Small tables with named rows and columns. After each table, cells are looked up by row and column.

Table megu
cols = neb, lefa, rep, rik, ledep, mazemu
kaz: [-76.380, 32.020, 57.469, 0.435, -22.325, 16.304]
vonaf: [-70.192, 5.609, 59.579, -3.981, -17.020, 4.140]
befe: [-59.173, -40.892, 44.239, 0.356, -13.445, -16.507]
kupib: [-71.765, -55.071, 51.677, -10.213, -10.229, 24.712]

mazemu of vonaf = 4.140
ledep of befe = -13.445
rep of kaz = 57.469
rik of kaz = 0.435
neb of kupib = -71.765
mazemu of kaz = 16.304
rep of kupib = 51.677
ledep of vonaf = -17.020
rep of befe = 44.239

tif:
,boka,sagis,tukif,nup,kod,dumupu,gitak
lopiv,108,101,124,117,147,75,110
gidi,125,68,129,116,179,111,102
mib,98,177,133,109,85,154,155
mut,115,200,77,121,27,187,149
bilebe,117,15,128,119,239,43,75
vif,103,186,115,115,58,152,150
keb,106,83,127,110,164,67,104

What is the tukif of mut in tif? 77
What is the dumupu of gidi in tif? 111
What is the kod of keb in tif? 164
What is the gitak of keb in tif? 104
What is the dumupu of vif in tif? 152
What is the dumupu of mib in tif? 154
What is the nup of lopiv in tif? 117
What is the gitak of bilebe in tif? 75
What is the nup of gidi in tif? 116
Row with the largest nup: mut

luf:
,niperub,tutude,posipet,vikiri,lafuner,fusok,kuposa,fuz,nagod
kip,75,139,108,147,80,117,133,149,74
mez,98,216,194,165,74,205,216,182,103
zap,128,128,128,128,128,128,128,128,128
boko,108,78,60,134,136,61,71,121,102
voda,108,78,61,134,136,61,72,121,103
zaleka,109,143,97,201,139,106,131,191,103

lafuner of zaleka = 139
fuz of mez = 182
niperub of voda = 108
fuz of zap = 128
fusok of boko = 61
vikiri of zaleka = 201
niperub of zaleka = 109
kuposa of voda = 72
nagod of zap = 128
tutude of mez = 216
kuposa of zaleka = 131
vikiri of mez = 165
lafuner of zap = 128
nagod of mez = 103
posipet of voda = 61
posipet of mez = 194
Which row has the largest nagod? zap

zafu:
columns: kubub, nadu, liroped, lumik, tilo, dil, kogafa, tenar, rumaza, mimovub
nenipaf: [78, 188, 227, 65, 132, 107, 114, 113, 83, 200]
kediz: [181, 174, 58, 107, 138, 88, 20, 161, 80, 40]
lol: [126, 67, 182, 179, 155, 101, 112, 143, 196, 88]
rut: [150, 30, 131, 141, 170, 127, 145, 157, 182, 162]
gadude: [133, 142, 41, 85, 59, 103, 36, 165, 123, 77]
vugedoz: [132, 48, 185, 186, 165, 103, 118, 152, 210, 97]
ladumom: [100, 169, 179, 83, 129, 96, 122, 114, 105, 165]
fuviv: [153, 60, 73, 80, 207, 140, 159, 118, 133, 158]
lub: [143, 107, 119, 190, 87, 122, 161, 99, 42, 130]
bir: [138, 84, 151, 74, 72, 98, 208, 90, 77, 35]

kubub of kediz: 181
kubub of bir: 138
lumik of lol: 179
tilo of bir: 72
tenar of bir: 90
kubub of rut: 150
tilo of nenipaf: 132

puzote
          kas  bagar  kazab    gub  fimevag
ged     38804  65285  94233  62741    57302
nulav   46524  79300  50352  58474    43094
dulazo  81853  55185  23774  58727    62421
depaf   50117  65596  42742  33429    43342

ged, gub: 62741
nulav, bagar: 79300
depaf, kas: 50117
dulazo, bagar: 55185
dulazo, gub: 58727
dulazo, fimevag: 62421

keduvi =
columns: sulilet, lomibe, zulib, nolasez, difunit, fup
ved: [25, 50, 63, 43, 91, 55]
roz: [31, 72, 49, 78, 80, 50]
fad: [39, 51, 69, 19, 21, 39]
sumerit: [79, 22, 78, 44, 46, 52]
pipun: [55, 27, 42, 48, 90, 65]
kuvepem: [85, 45, 64, 77, 35, 47]
rine: [32, 72, 50, 77, 79, 50]
zosonen: [39, 9, 34, 39, 33, 56]
keben: [45, 32, 16, 27, 64, 64]
ralimop: [20, 29, 81, 56, 60, 46]
lamug: [25, 51, 68, 90, 49, 42]
zov: [25, 50, 66, 89, 48, 42]

lomibe of zosonen = 9
zulib of pipun = 42
fup of zosonen = 56
fup of sumerit = 52
difunit of kuvepem = 35
nolasez of zov = 89
difunit of keben = 64
nolasez of sumerit = 44
lomibe of keben = 32
nolasez of fad = 19
zulib of roz = 49
lomibe of pipun = 27
nolasez of ved = 43
nolasez of ralimop = 56
zulib of sumerit = 78
lomibe of kuvepem = 45
zulib of fad = 69
lomibe of sumerit = 22
nolasez of pipun = 48
Row with the largest fup: pipun

Table puv
         dul  nobuzug  gesebed
pevep    128      156      139
fif       87      212      169
doto      65      229      212
nom       60      177      123
lakifu   115      116      127
dirukit  112      249      132
lusi     251      124      164
butazu   115      204      231
pasagi   238      128      195
gifo      49      200      181
mas       49      116      123
dule     154      249      237

What is the nobuzug of fif in puv?
212
What is the nobuzug of dule in puv?
249
What is the gesebed of fif in puv?
169
What is the dul of nom in puv?
60
What is the nobuzug of pevep in puv?
156
What is the nobuzug of pasagi in puv?
128
What is the dul of fif in puv?
87
What is the gesebed of pevep in puv?
139

Table nafimoz
|  | sov | tozev | divoveg | gop | nov | zenezad | lorave | likede | lun |
|---|---|---|---|---|---|---|---|---|---|
| rol | -0.1 | 0.0 | 0.4 | -0.1 | 0.7 | 1.0 | 0.3 | -0.3 | 0.7 |
| bup | 0.2 | -0.4 | 0.1 | 0.4 | -0.3 | 0.2 | 0.3 | 0.2 | 0.2 |
| dev | 0.7 | 0.2 | -0.2 | 0.6 | -0.8 | -0.5 | 0.1 | 0.5 | -0.5 |
| zefesot | 0.5 | 0.6 | 0.1 | 0.2 | 0.0 | 0.0 | 0.1 | 0.2 | -0.2 |
| raf | 0.1 | -0.4 | 0.2 | 0.3 | -0.1 | 0.4 | 0.3 | 0.0 | 0.4 |
| pudonif | 0.2 | -0.4 | 0.1 | 0.4 | -0.3 | 0.2 | 0.3 | 0.1 | 0.3 |
| res | 0.6 | -0.1 | -0.2 | 0.7 | -1.0 | -0.6 | 0.2 | 0.5 | -0.4 |
| baluruz | 0.7 | 0.4 | -0.1 | 0.5 | -0.6 | -0.4 | 0.1 | 0.4 | -0.4 |
| kuvu | 0.5 | 0.6 | 0.1 | 0.2 | 0.0 | 0.1 | 0.1 | 0.2 | -0.2 |
| samo | 0.6 | 0.5 | 0.0 | 0.3 | -0.2 | -0.1 | 0.1 | 0.2 | -0.3 |

What is the lorave of kuvu in nafimoz?
0.1
What is the likede of raf in nafimoz?
0.0
What is the gop of bup in nafimoz?
0.4
What is the lorave of baluruz in nafimoz?
0.1
What is the lorave of dev in nafimoz?
0.1
What is the nov of kuvu in nafimoz?
0.0
What is the nov of rol in nafimoz?
0.7
What is the divoveg of pudonif in nafimoz?
0.1
What is the tozev of bup in nafimoz?
-0.4
What is the likede of dev in nafimoz?
0.5
What is the likede of baluruz in nafimoz?
0.4
What is the gop of kuvu in nafimoz?
0.2

Table rakos
,mukopa,pim,nuro,til,nomipu,misabe
nik,5.743,4.435,7.132,5.023,3.513,5.319
muf,5.774,5.268,6.131,4.957,2.166,6.108
zer,5.747,5.268,6.131,4.763,2.179,6.333
lape,5.114,5.848,3.212,5.023,7.625,5.913
nid,4.982,5.711,3.532,5.121,7.747,5.913
ror,5.537,6.181,2.745,5.023,6.218,6.026
figob,5.743,5.222,6.796,5.023,2.381,5.913
gitavu,5.743,6.063,3.830,4.697,3.607,6.726
puse,5.373,5.051,6.131,5.401,7.085,3.593

nomipu of lape is 7.625
misabe of zer is 6.333
til of zer is 4.763
pim of nik is 4.435
mukopa of nid is 4.982
mukopa of ror is 5.537
pim of lape is 5.848

gure:
            dup    sali  kupesi   rupan   buzel     faz     lis   pafid    guge     ren
mape     50.284  25.591  35.999  50.128  50.086  63.803  66.965  86.358  75.811  56.003
sibir    25.166  31.303  39.273  53.787  36.976  46.693  29.412  41.540  50.572  20.394
tasebed  36.509  46.014  40.872  51.050  41.655  42.721  41.150  44.965  46.947  35.906
dud      50.159  52.850  49.628  43.980  48.075  50.515  44.037  44.490  41.475  51.669
legu     41.939  39.502  50.218  45.333  43.164  53.275  35.482  38.196  44.061  35.495
foro     51.413  54.871  50.046  46.971  43.143  43.854  42.565  34.220  35.602  47.533
gukose   57.941  24.201  40.204  47.440  49.898  67.795  66.202  79.280  75.988  54.834
kezal    53.445  39.066  42.177  49.068  51.027  46.779  66.011  66.173  66.491  56.319
tegetud  54.375  43.048  39.083  51.601  51.148  46.688  70.877  73.865  61.717  60.787
lovo     52.739  19.451  45.355  47.190  44.071  66.298  55.978  65.031  68.672  46.140

What is the guge of kezal in gure?
66.491
What is the kupesi of mape in gure?
35.999
What is the sali of sibir in gure?
31.303
What is the ren of lovo in gure?
46.140
What is the pafid of lovo in gure?
65.031
What is the faz of tegetud in gure?
46.688
What is the pafid of tegetud in gure?
73.865
What is the lis of foro in gure?
42.565

pade =
         badaz  tomeson  pulu  nelef  saz  tak  lipigar
ragep       63        4    65     79   56   57       71
vupelug      7        4    75     75   56   58       68
fupefe      74       28     7     68   51   54       83
kifeve      71       20    14     73   52   55       82
pove        30       37    90     44   47   25       15

What is the lipigar of fupefe in pade?
83
What is the pulu of ragep in pade?
65
What is the badaz of vupelug in pade?
7
What is the saz of vupelug in pade?
56
What is the tak of pove in pade?
25
What is the lipigar of ragep in pade?
71
What is the pulu of kifeve in pade?
14
What is the tomeson of pove in pade?
37
What is the lipigar of pove in pade?
15
What is the tomeson of vupelug in pade?
4
What is the nelef of pove in pade?
44
What is the tak of ragep in pade?
57
What is the nelef of ragep in pade?
79
What is the tak of kifeve in pade?
55
What is the badaz of ragep in pade?
63
What is the nelef of vupelug in pade?
75
What is the tomeson of fupefe in pade?
28
What is the saz of ragep in pade?
56

